Each row below holds a small network's activations on one input, seen along a few directions.
In each table, some parts of the input vary, and every possible input appears once, in random order.
Descriptions start from the smaller parts, as in this example, which fits no table here: one of 2 separate values, together with either a single point or one of 9 places around a ring or (one of 4 places along a line, together with one of 5 places around a ring).
Shared parts are said once, and a part with two or three values counts as separate values.
In the rows, zero is written as 128.

Rows:
r1: [149  99 122 127 131 129 133 127 140 116 155 148 128 162 138 115 130 122]
r2: [105 231 107 145 106 202  41  61 105  98  84  45 149  52  86 133 125 139]
r3: [139 102 128 139 155 118 137 145 108 115 145 144 123 140 132  98 136 111]
r4: [123 118 132 127  99 111 161 136 129 158 109 150 116 125 135 145 122 145]
r5: [144 133 115 135 150  96 149 160 133 123 134 134 143 138 130 111 135 113]
r6: [133 120 141 114 108 109 163 128 139 156 112 137 116 138 131 146 123 137]
r7: [131 103 145 116 113 127 151 124 142 133 131 138 118 150 151 149 125 145]
r8: [145 115 127 138 155 110 135 146 118 109 153 149 129 152 127 106 130 122]
r9: [120  98 132 124 100 131 155 135 139 130 124 146 118 140 153 143 128 151]
r10: [125  99 132 105 134 140 128 136 138 131 159 141 123 151 137 132 124 122]
r11: [128  99 137 119 123 127 142 124 156 136 144 132 109 136 144 147 124 140]
r12: [ 92 207 115 143 115 221  25  70  80  60 119  43 149  77  94 114 117 135]
r13: [131  95 143 135 126 112 131 114 154 132 138 145 113 141 140 144 127 134]
r14: [122 125 128 123 150  93 136 160 136 129 130 133 142 134 123 121 136 106]
r15: [137 137 133 112 134 104 157 150 134 158 104 140 133 135 122 138 131 131]
r16: [127  91 134 116 132 127 121 128 143 121 150 148 127 158 131 124 130 114]
r17: [121 136 130 118 156 104 138 166 124 143 143 132 137 123 131 131 126 116]
r18: [100 215 117 149  79 207  46  40 110  99  92  41 131  57  94 140 118 145]
r19: [114 134 125 123 132 107 149 177 107 137 124 145 146 127 140 128 131 127]
r20: [135 137 129 120 148 102 143 148 142 166 121 140 124 118 118 140 127 128]
r21: [145  87 127 141 122 124 150 114 148 127 131 135 108 137 151 122 137 129]
r22: [151  99 127 141 120 116 148 115 158 122 139 140 115 148 145 130 131 141]
r23: [133 112 140 132 121  94 143 117 151 155 119 144 111 129 120 141 125 125]
r24: [143  86 122 127 132 137 136 126 130 121 146 144 121 151 144 107 136 111]
r25: [121 115 138 117 157 121 130 155 116 125 158 141 124 140 125 123 124 123]
r26: [113 113 132 122 134 125 142 166  99 118 139 154 133 144 133 120 127 134]
r27: [149 107 128 144 120 104 157 115 138 155 115 140 105 121 133 123 131 122]
r28: [153 124 120 142 147  99 151 138 134 156 108 143 122 118 125 115 140 116]
r29: [ 97 198 119 151  86 224  34  36 113  75 110  43 132  70 115 142 118 154]
r30: [ 94 194 112 136  97 236  19  46  95  71 125  49 149  86 108 125 115 139]
r31: [123 115 140 109 143 124 143 158 108 117 142 140 133 157 129 123 128 125]
r32: [126 132 119 120 121 109 161 161 131 154  98 148 134 124 124 133 134 136]
r33: [129 103 139 102 124 140 136 136 124 127 147 147 132 164 144 134 124 127]
r34: [158 134 115 136 141  93 154 142 150 145 112 142 129 133 117 119 137 125]
r35: [155 120 127 143 119  96 154 117 148 149 123 145 112 133 127 131 124 134]
r36: [119 100 130 116 115 142 135 144 114 129 144 161 131 151 148 132 124 135]
r37: [137 129 132 130 147  89 137 140 147 156 112 147 128 126 112 132 133 120]
r38: [ 93 228 108 144 114 204  34  79  87  77 105  35 163  58 100 123 121 128]
r39: [124 136 133 110 142 106 151 168 116 135 127 132 147 140 136 131 130 119]
r40: [123 107 140 127 156 108 123 147 121 115 149 148 129 148 119 116 130 114]
r41: [129 117 134 116 118 109 154 128 153 160 124 131 107 124 124 144 122 132]
r42: [139 123 121 140 154 100 146 155 117 134 130 136 136 123 138 106 139 104]
Q: Changing only one part turns r16 into r37. The same change can be made to r33. Which row results?
A: r15
Q: Changing only one part turns r24 into r42. The same change can be made to r1. Which row results?
A: r5
Q: Describe the family of inputs behind these rows.
A: one of 6 places around a ring, together with either a single point or one of 6 places along a line
Q: Which other rows does r3 become when the place on the line of 6 takes its other values? List them by row number.
A: r8, r25, r26, r31, r40
Q: A walk changes only the place on the line of 6. It starts at r9 and steps to r7. List the rest of the walk in order.
A: r11, r13, r22, r21
Q: A walk changes only the place on the ring of 6. It starts at r2 and steps to r18. List the rest of the walk in order.
A: r29, r30, r12, r38

Rows:
r43: [174  87 141 130 119  13 244 160 197 236  85 194  90 136 141 165 134 141]
r44: [143 119 127 117 164 117 128 159 123 104 163 144 147 168 129 109 131 114]
r45: [121  86 136 125 137 144 128 143  92 109 168 148 127 152 158 109 126 113]
r46: [111 116 126 113 158 122 136 184 100 107 151 139 148 147 134 107 134 110]
r47: [111 149 131 123  91 165 102  85 135 131 105 105 119 107 113 151 119 150]
r48: [126 157 127 147  98 155 107  82 122 130 111  98 121  93 136 143 120 144]
r49: [106  81 145 102 138 147 120 145 109 115 171 148 126 160 144 124 123 114]
r50: [136 181 116 136 117 140 104  99 130 134  93 104 137 102  98 131 127 135]
r51: [130 154 115 149 110 148 101  84 139 123  99  99 119  94 106 125 131 134]
r52: [136  92 126 131 157 125 123 143 132  92 169 140 130 161 138 104 135 112]
r53: [116 187 117 135 118 132 115 124 129 127  94  89 143  88 112 141 128 140]
Q: Describe the family of inputs behind these rows.
A: either a single point or (one of 2 separate values, together with one of 5 places along a line)
Q: Which other rows does r50 become when the place on the line of 5 takes its other values? List them by row number.
A: r47, r48, r51, r53

Rows:
r54: [107 193 135 139 105 112 114  93 131 171  67  72 128  56 107 157 118 126]
r55: [114 158 108 155  65 148 109  73 163 148  64 105 119  71 119 155 131 157]
r56: [ 89 122 134 102 118 199  68 109  98  48 167  96 144 162 112 108 120 119]
r57: [133 119 129 162  78 176  84  40 131 102 154 114  98 123 138 138 101 163]
r58: [134 215  87 135 158 132 100 149 107 118 121  76 168  85  99  98 131  98]
r59: [141 130 134 151  87 176 119  41 145 130 104  83  80  91 133 145 123 161]
r60: [122 172 116 161 171 141  75 136  68  61 129  95 169 113 114  77 142  97]
r61: [126 221 113 129 141 125 111 132 121 145  63  89 148  80  72 136 126 149]
r62: [167  36 153 100 152  20 247 216 164 194 138 243 116 205 161 136 152 105]
r63: [123 113 136 118 118 210  58  68 129  87 164 104 138 148 163 142 118 143]
r64: [170  32 149 114 151  12 245 212 176 188 160 242 109 201 169 138 147 108]
r65: [166  19 148  90 164  29 248 222 165 195 165 241  98 215 150 129 130 122]
r66: [ 71 134 123 109 154 183  86 173  66  77 168 106 149 117 128 105 125 116]
Q: Describe the family of inputs behind these rows.
A: either one of 3 separate values or one of 10 places around a ring
Q: A walk changes only the place on the ring of 10. It starts at r59 and steps to r55. List the rest of the walk in order.
A: r54, r61, r58, r60, r66, r56, r63, r57

Rows:
r67: [154 113 150 122  87  99 165  84 176 208  98 156  89 125 130 178 114 157]
r68: [123  91 137 124 140 199  58  89  98  52 207 125 136 178 148 103 117 116]
r69: [115  83 127  91 194  92 153 228 116 105 179 169 155 187 128  95 140  92]
r70: [120 153 116 116 187 165  71 162  75  55 184 107 176 156 115  79 131  91]
r71: [149 173 133 118 132  58 176 149 154 214  68 140 130 103 103 160 128 129]
r72: [135 202 112 149 127 100 121 109 157 152  64  84 134  68  83 138 134 132]
r73: [ 84 218 118 125 134 174  57 118  96  93 111  53 159  71  90 129 122 123]
r74: [156  60 148 131 123  81 181 121 177 166 145 167  86 155 156 150 125 136]
r75: [124 125 118 129 165 186  73 136  58  57 180 121 157 153 131  71 131  97]
r76: [ 86 184 120 132  89 207  67  85 100  83 115  63 144  85 127 143 119 153]
r77: [120  56 131 105 171 114 157 203  99 106 174 183 135 186 142  87 140  97]
r78: [151 142 134 128  86  90 186 122 155 199  77 153 113 116 134 170 120 163]
r79: [122  23 153  97 146 128 145 158 137 100 202 183 112 210 157 118 128 116]
r80: [ 92 156 134 125  89 218  46  47 125  95 132  65 120  93 123 150 111 146]
r81: [152 147 132 132 104  77 180 124 137 216  68 154 110 100 115 149 125 132]
r82: [137 168 111 159  82 132 130  82 161 141  71  99 117  83 120 152 130 163]
r83: [138 174 109 164 101 120 122  85 142 156  62  99 115  67  98 129 134 135]
r84: [153  92 129 142 143  63 190 163 139 171 119 167 112 129 144 119 138 111]
r85: [120 119 121 127 142 192  78 130  76  42 187 120 159 169 152  94 126 124]
r86: [116  51 136 102 147 121 162 197 117  91 182 182 137 202 163 109 135 124]
r87: [149  90 132 136 124  76 198 158 156 155 126 163 110 147 161 139 134 143]
r88: [142 143 127 152  80 141 111  42 185 151  90 101  92  89 115 161 125 155]
r89: [ 87 189 119 138 110 195  60  90  80  97 108  65 142  70 105 120 123 127]
r90: [148 120 128 129 169  44 185 189 157 169 123 154 132 130 131 128 140 108]
Q: Describe the family of inputs behind these rows.
A: one of 4 places along a line, together with one of 6 places around a ring
Q: Changing only the place on the ring of 6 turns r86 into r78. The same change can be made to r79. Which row results?
A: r67
Q: A walk changes only the place on the ring of 6. It starts at r69 and steps to r70. List the rest of the walk in order.
A: r73, r72, r71, r90
Q: A walk changes only the place on the ring of 6. It starts at r83 and steps to r89. List the rest of the walk in order.
A: r75, r77, r84, r81
